Each row below holds a small network's activations on one input, seen along a few directions.
Each table varies a few parts of the input and shows all the possible inputs, shuffled.
A made-up example of a description, with smaller parts first: one of 5 places around a ring, together with either a single point or one of 11 places along a line or (one of 2 separate values, together with one of 6 places along a line).
Shared parts are said once, and a part with two or three values counts as separate values.
In the rows, zero is written as 128.

Other details of the inputs vary at random and push rows far along two fixed directions, the same in every table; ignore that.
These rows show it; all are for the same input, with only those details redrawn:
[125 133 130 127 122 108 132 125 120 116 117]
[110 148 122 121 118 103 133 135 113 126 115]
[117 133 111 122 134 158 123 135 133 145 157]
[114 136 110 121 133 155 124 137 132 146 156]

A family of inputs:
row 1: [126 134 129 128 119 108 131 125 120 118 118]
row 2: [125 133 128 127 119 108 131 124 120 118 116]
row 3: [125 133 130 127 122 108 132 124 121 116 117]
row 4: [152 108 155 142 138 122 128 132 129 130 91]
row 5: [218 33 178 164 169 192 118 93 177 108 138]
row 6: [152 109 156 143 138 121 127 133 128 130 92]
row 7: [110 149 123 120 116 102 132 133 114 127 117]
row 8: [115 138 111 119 131 155 122 136 134 148 158]
row 9: [155 107 156 143 139 122 128 132 130 128 93]
row 10: [116 135 112 123 132 155 122 136 133 146 158]
row 11: [114 135 110 122 133 155 125 137 137 147 159]
row 12: [130 130 132 128 122 108 130 123 123 114 120]
row 13: [150 110 153 141 138 121 129 134 126 131 91]
row 14: [128 132 131 128 123 106 133 123 126 115 120]
row 15: [113 137 110 122 133 155 124 135 136 147 157]
row 16: [113 137 110 121 133 155 125 136 136 147 157]
row 17: [113 138 109 121 133 155 126 137 135 147 157]
row 18: [118 134 110 123 131 159 123 134 133 147 157]
row 19: [112 139 110 118 131 156 124 136 132 149 157]
row 20: [115 138 109 121 130 155 122 135 131 148 155]
row 21: [124 133 131 125 121 108 132 122 122 117 117]
row 22: [126 133 129 128 120 109 132 123 120 117 117]
row 23: [128 131 132 128 120 110 130 122 123 116 116]
row 24: [128 131 131 127 123 107 133 122 126 115 119]
row 25: [130 130 132 128 121 110 130 121 124 114 117]
row 26: [124 134 129 127 119 109 131 125 121 117 115]
row 27: [116 134 112 123 133 156 122 134 134 146 156]
row 28: [122 134 129 126 122 106 134 126 124 118 117]
row 29: [147 112 151 140 137 119 128 135 126 134 90]
row 30: [150 110 154 142 138 120 128 135 126 131 92]
row 31: [129 131 131 129 119 109 130 122 121 116 119]
row 32: [126 134 130 127 120 110 132 125 121 117 116]
row 33: [125 133 131 125 120 107 132 124 122 117 118]
row 34: [126 132 131 128 122 107 133 124 125 116 119]
row 35: [115 134 110 122 133 156 123 136 133 146 156]
row 36: [127 130 132 128 122 109 131 123 122 115 118]
row 37: [126 134 131 128 119 109 132 126 121 117 117]
row 38: [124 134 130 127 122 107 134 124 124 117 118]
row 39: [113 138 110 122 132 154 126 138 135 147 158]
row 40: [216 34 178 164 168 191 118 93 177 108 137]
row 41: [120 141 136 131 131 112 129 153 112 151 87]
row 42: [126 133 128 127 119 109 131 124 120 118 117]
row 43: [114 138 110 118 132 155 122 135 134 148 157]
row 44: [115 136 110 121 133 156 124 137 132 146 156]
row 45: [130 129 132 128 123 109 130 121 123 114 118]
row 46: [130 131 132 128 120 109 130 123 123 114 118]
row 47: [128 131 131 129 120 109 130 121 121 117 117]
row 48: [148 111 152 141 137 119 128 136 126 133 91]
row 49: [131 130 131 128 121 109 131 121 122 115 118]
row 50: [123 134 129 127 122 106 134 125 124 118 117]
row 51: [112 137 110 119 131 155 123 135 134 148 155]
row 52: [126 133 130 127 120 110 132 124 121 117 116]
row 53: [125 133 130 125 121 108 132 123 122 117 117]
row 54: [114 137 111 120 131 155 122 134 134 148 156]
row 55: [117 134 111 122 130 158 122 137 135 146 157]
row 56: [129 130 133 126 122 109 131 120 124 114 119]
row 57: [130 131 132 128 121 110 131 122 123 114 117]
row 58: [116 136 111 121 133 155 122 136 133 146 156]
row 59: [128 131 131 128 123 107 133 122 126 115 119]
row 60: [125 133 130 128 121 107 132 126 120 116 118]
row 61: [114 136 110 122 132 154 123 138 133 146 156]
row 62: [148 110 152 140 138 120 128 135 127 133 90]
row 63: [117 136 110 123 130 156 123 135 132 147 157]
row 64: [221 27 182 167 170 195 117 89 180 106 139]
row 65: [128 132 132 128 119 109 130 124 122 116 118]
row 66: [116 138 109 122 130 154 122 136 131 147 157]
row 67: [114 138 111 119 131 154 124 136 133 148 157]
row 68: [124 132 129 127 122 108 131 125 121 117 116]
row 69: [114 136 112 119 132 156 123 134 134 148 157]
row 70: [116 136 110 122 130 157 122 134 132 147 156]
row 71: [125 133 130 127 119 109 132 125 121 117 115]
row 72: [127 132 132 128 120 110 131 123 122 116 116]
What do these inputs look like to the network? -> one of 3 separate values, together with one of 4 places along a line, together with either a single point or one of 5 places around a ring
The inputs of row 53 and row 19 match in every part but the place on the line of 4. If row 51 is changed in the same way as row 53 into row 19, which row does it become? -> row 21
Which other rows does row 38 become when the choice among 3 separate values takes its other values? List them by row number. -> row 17, row 39
Which other rows does row 37 become when the place on the line of 4 takes its other values? List them by row number. -> row 46, row 55, row 65
Which other rows does row 44 become when the choice among 3 separate values takes its other values? List them by row number. -> row 3, row 60

A family of inputs:
row 73: [147 113 127 136 126 177 113 123 141 142 148]
row 74: [145 111 123 137 144 170 119 136 136 137 159]
row 75: [125 127 148 124 129 86 135 120 117 114 90]
row 76: [139 137 146 131 111 90 129 123 118 114 90]
row 77: [135 129 137 139 111 95 130 134 98 106 92]
row 78: [136 121 130 130 137 163 122 131 154 148 153]
row 79: [130 116 119 137 150 156 133 141 148 141 156]
row 80: [134 127 145 139 127 83 139 134 115 107 100]
row 81: [22 236 60 89 113 129 131 207 108 221 139]
row 82: [132 129 143 123 124 91 130 118 109 115 88]
row 83: [140 107 114 137 136 162 123 113 145 113 182]
row 84: [132 126 141 127 114 96 130 116 100 115 85]
row 85: [139 103 124 121 140 171 125 96 148 115 174]
row 86: [122 126 143 125 133 86 141 121 126 110 87]
row 87: [141 112 121 124 125 166 121 108 157 121 177]
What do these inputs look like to the network? -> one of 3 separate values, together with either a single point or one of 4 places along a line
The inputs of row 75 and row 80 match in every part but the choice among 3 separate values. If row 84 is changed in the same way as row 75 into row 80, which row does it become? -> row 77
Which other rows agree with row 76 in the choice among 3 separate values? List them by row number. -> row 73, row 78, row 81, row 87
